These are the activations of a small neural network, seen along a few directions. Each row is one input.
In each table, some parts of the input vary, and every possible input appears once, in random order.
A made-up example of a description, with smaller parts first: one of 6 places along a line, together with either a single point or (one of 2 separate values, together with one of 5 places around a ring) or one of 11 places along a line.
Shared parts are said once, and a part with two or three values counts as separate values.
In the rows, zero is written as 128.

Other details of the inputs shift rows strongly along two fixed directions, in all tables alike. That doesn't count.

A family of inputs:
r1: [123 141 147 133 129 119 132 134 159 129 135]
r2: [143 125  80 125 103 161 136 118  91 170 113]
r3: [114 111 150 123 146 126 126 148 129  99 136]
r4: [116 160 162 125 156 115 141 155 157 118 142]
r5: [124 139 142 130 133 102 124 130 143 119 139]
r6: [133  79 126 137 112 131 107 125 102 105 121]
r7: [121 124 136 120 143 134 134 136 124 114 130]
r8: [116 110 151 126 146 128 126 146 133  98 132]
r9: [133 202 101 111 134 124 158 116 139 172 137]
r10: [145 125  82 130 105 162 136 117  95 167 108]
r11: [123 142 142 127 133 101 124 130 141 120 141]
r12: [127  84 134 139 101 126 104 148 130 118 125]
r13: [122 141 142 119 144 114 128 125 128 111 137]
r14: [145 131  78 130  93 149 130 111 105 167 113]
r15: [132  78 139 144 103 123 103 121 129 114 125]
r16: [129  79 136 132 117 126 102 131 107 101 128]
r17: [121 141 146 124 147 117 129 120 136 115 133]
r18: [129 102 137 140 112 117 110 123 133 116 129]
r19: [116 196 156 119 168 113 160 145 167 133 143]
r20: [149 124  88 137 110 167 137 110 103 168 107]
r21: [123 119 157 133 133 130 129 149 147 117 123]
r22: [130 228 103 116 149 125 166 108 154 179 134]
r23: [122 140 149 122 146 112 129 126 136 109 134]
r24: [131  78 139 136 117 133 106 119 115 106 119]
r25: [148 129  75 137  98 139 124  96  99 160 116]
r26: [118 131 142 120 150 130 136 137 136 108 128]
r27: [131  77 122 137  94 128 103 148 117 124 127]
r28: [134 151  87 117 136 158 150 101 106 157 115]
r29: [121 123 144 129 129  99 116 137 137 115 142]
r30: [120 130 147 122 153 133 137 131 142 112 127]
Description of these inputs: one of 5 places around a ring, together with one of 6 places along a line.
The inputs of r12 and r14 match in every part but the place on the line of 6. If r6 is changed in the same way as r12 into r14, which row does it become?
> r23
Start at r15 and move only the place on the line of 6, one step at a time. The first step leads to r18. Which rows follow, in order?
> r25, r5, r11, r29
Start at r2 and move only the place on the ring of 5, one step at a time. The first step leads to r27. Which rows follow, in order?
> r29, r16, r3

A family of inputs:
r31: [121 159 128 109 169 138 149 117 117 118 128]
r32: [126  73 115 122 127 157 114 125  82 100 115]
r33: [140  94 100 133  95 122 107 111  95 134 126]
r34: [139  97  95 138  85 125 107 131 104 142 124]
r35: [134  77 124 138  95 141 106 144 115 130 119]
r36: [131 101 132 142 100 112 103 141 131 122 130]
r37: [ 92 164 233 130 172  52 123 184 226  68 169]
r38: [ 92  65 237 135 144  80  94 211 186  43 158]
r39: [133 220 114 119 149 109 156  86 153 163 138]
r40: [132 220 109 114 150 105 159  92 149 164 143]
r41: [130 214 114 117 148 132 165 113 159 175 130]
r42: [139  91 109 134 112 157 122 127  91 134 112]
r43: [130  75 128 139 114 151 119 139 110 119 116]
r44: [140 169  99 122 124 117 135  94 117 157 131]
r45: [133 168 123 135 121 115 135 118 154 150 131]
r46: [126  72 123 127 130 157 121 125  98 103 113]
r47: [126 156 121 117 148 136 147 135 117 138 132]
r48: [141  88 112 140 110 162 125 121 104 137 106]
r49: [124 166 129 120 138 129 147 135 152 147 134]
r50: [130  89 115 128 131 162 126 111 100 116 107]
What do these inputs look like to the network?
> one of 4 places along a line, together with one of 5 places along a line
The inputs of r45 and r41 match in every part but the place on the line of 5. If r34 is changed in the same way as r45 into r41, which row does it become?
> r38
Start at r33 and move only the place on the line of 4, one step at a time. The first step leads to r44. Which rows follow, in order?
> r40, r39
Change only the place on the line of 4 in r32. List by row number the other rows that result.
> r31, r46, r50
